A small network was shown many inputs. Here are its activations along a few directions, one row for each input.
Each table varies a few parts of the input and shows all the possible inputs, shuffled.
A made-up example of a description, with smaller parts first: one of 5 places around a ring, together with either a single point or one of 9 places along a line or (one of 3 separate values, together with one of 4 places along a line).
Shared parts are said once, and a part with two or three values counts as separate values.

Other details of the inputs shift rows strongly along three fixed directions, in all tables alike. That doesn't count.
These rows show it; all are for the same input, with only those details redrawn:
31.2	12.7	-14.9	-27.8	7.9	8.4	15.1	5.3	22.3	22.3	21.2	-3.3
35.5	8.6	32.2	36.6	48.3	-13.5	-11.2	12.2	-41.1	-33.3	-27.8	1.6
37.8	9.0	-12.8	-7.5	15.8	2.6	8.1	6.2	9.1	1.5	3.4	-0.2
3.1	7.8	-9.4	0.4	-15.2	7.1	3.5	-17.0	12.9	4.0	6.3	0.2
11.5	-3.9	-33.2	28.0	-23.6	2.9	-9.0	-27.9	9.4	-25.6	-24.1	7.7
20.6	3.8	-3.1	24.0	7.2	-2.0	-6.4	-8.2	-9.4	-20.5	-18.4	4.1
4.5	19.8	7.9	-31.4	-1.6	11.1	18.5	0.7	18.2	36.5	35.7	-6.3
-22.7	21.7	52.9	1.9	5.8	3.1	4.8	-6.5	-18.0	16.8	19.7	-8.0

Rows:
row 1: 14.9	-9.9	-18.4	-41.5	7.1	-2.7	13.1	30.8	20.0	21.2	8.0	-6.9
row 2: 14.7	-8.7	-41.3	17.2	-34.3	-6.0	-22.5	-24.3	-4.7	-26.7	-3.4	2.6
row 3: 17.6	-13.2	-18.4	-11.1	15.4	-3.4	-2.8	31.1	10.7	0.0	-14.0	-2.2
row 4: -59.9	-6.0	45.6	8.7	-16.6	-8.9	-9.3	-15.2	-21.0	4.7	-1.4	1.3
row 5: 30.1	11.2	-24.6	-26.1	-0.1	25.1	18.0	14.0	-1.7	7.8	16.3	4.9
row 6: -50.7	6.2	-13.6	8.0	-70.4	18.2	0.6	-54.7	25.2	11.3	12.5	1.4
row 7: 13.5	-13.2	-9.3	-29.8	13.8	-9.4	10.4	12.9	11.2	9.4	3.6	3.3
row 8: 6.8	-12.1	24.2	26.6	53.4	-12.2	-13.3	30.7	-31.8	-29.7	-31.8	-7.3
row 9: -34.8	-5.6	9.7	-9.7	-11.2	2.1	-7.4	-3.9	9.9	19.0	6.0	2.3
row 10: -7.5	-15.9	1.6	-13.0	-3.7	-6.4	7.1	9.4	0.9	-4.3	-9.7	-3.9
row 11: -41.5	6.0	46.5	-4.3	14.4	-3.0	-7.2	5.3	-7.2	15.9	16.4	1.2
row 12: 13.2	-20.0	-27.2	37.2	-33.3	0.3	-3.0	-15.2	-0.2	-23.5	-12.8	6.7
row 13: -35.3	28.2	44.7	15.2	0.0	-13.2	7.6	-2.4	-44.1	6.2	13.0	-1.8
row 14: -10.9	-24.2	-34.8	25.7	-4.1	-0.8	-19.5	-17.8	11.3	-26.7	-29.9	8.7
row 15: 8.3	-2.2	-4.2	-27.2	24.7	0.6	4.6	34.5	17.9	13.3	11.3	-6.0
Q: Describe the family of inputs behind these rows.
A: either one of 5 separate values or (one of 2 separate values, together with one of 5 places along a line)
Q: Which other rows does row 4 become when the place on the line of 5 takes its other values? List them by row number.
A: row 7, row 9, row 11, row 14
Q: Which other rows does row 1 become when the choice among 2 separate values takes its other values? List them by row number.
A: row 4
Q: List by row number the other inputs of the same sort as row 5.
A: row 2, row 6, row 12, row 13

Rows:
row 16: 43.4	-27.2	17.6	60.4	40.1	-33.6	-34.6	17.3	-63.4	-63.7	-48.3	3.0
row 17: -54.0	18.2	45.8	3.5	-38.4	33.1	23.3	-34.0	4.6	20.5	16.8	-4.9
row 18: 52.5	-11.4	-24.5	-40.1	54.2	-3.1	23.2	53.7	3.2	3.8	-15.6	3.3
row 19: -15.0	-10.6	-77.0	62.2	-81.0	-14.9	-32.8	-81.3	8.4	-56.6	-51.1	17.0
row 20: 36.0	14.5	79.9	46.0	87.5	-9.9	-17.6	22.6	-58.9	-28.1	-18.6	2.9
row 21: 89.0	11.1	-7.2	-23.6	65.6	-8.0	9.6	21.2	24.0	10.2	4.6	3.5
row 22: -45.1	6.3	54.5	26.2	14.8	5.0	-14.1	13.9	-23.1	-3.7	-5.3	-10.7
row 23: 31.2	-24.0	-77.0	-33.8	-0.8	-12.7	-2.2	-6.2	50.4	-5.0	-14.7	10.7
row 24: 9.7	-29.7	5.8	63.8	-16.5	-18.5	-14.4	-2.1	-49.3	-63.5	-62.8	9.2
row 25: -17.2	37.7	31.4	-27.1	-3.3	12.5	13.4	12.0	-20.9	34.0	47.5	-7.7
row 26: -77.1	2.4	44.9	32.6	-30.7	7.8	3.4	-15.4	-11.6	0.6	-16.0	-8.1
row 27: -15.7	36.5	29.0	-30.5	-9.6	8.5	35.2	10.0	-16.9	35.2	38.7	-6.6
row 28: 83.5	8.5	5.4	6.8	77.2	11.3	-0.8	40.0	-15.2	-20.8	-15.5	1.6
row 29: 30.6	-23.6	-93.6	-55.2	-2.7	7.8	8.6	9.2	62.8	16.5	15.0	9.7
row 30: -46.9	13.1	20.7	-38.6	-15.3	-2.3	12.6	-9.6	46.8	57.6	43.7	-12.3
row 31: 52.6	-23.4	-86.1	-46.9	-32.3	14.1	12.3	17.2	48.6	13.0	21.8	-1.3
row 32: -18.4	14.2	27.0	-39.9	25.1	5.6	12.6	26.4	25.5	56.9	49.9	-14.8
row 33: -17.0	-8.2	-82.6	45.2	-78.7	3.5	-22.8	-62.0	15.4	-37.2	-21.3	18.1
row 34: -38.0	-3.2	58.2	3.2	-20.5	-24.1	-9.2	-18.6	-24.6	9.4	15.8	-11.6
row 35: -84.3	-1.2	27.6	-14.2	-34.7	17.7	-5.6	-14.1	-5.9	20.8	15.3	-0.7
Q: The inputs of row 33 and row 29 match in every part but one. If row 25 is changed in the same way as row 33 into row 29, which row does it become?
A: row 35
Q: Describe the family of inputs behind these rows.
A: one of 4 places along a line, together with one of 5 places around a ring
Q: Which other rows does row 26 become when the place on the ring of 5 takes its other values? List them by row number.
A: row 17, row 18, row 24, row 27
Q: Which other rows does row 28 become when the place on the line of 4 takes its other values? List them by row number.
A: row 17, row 20, row 21
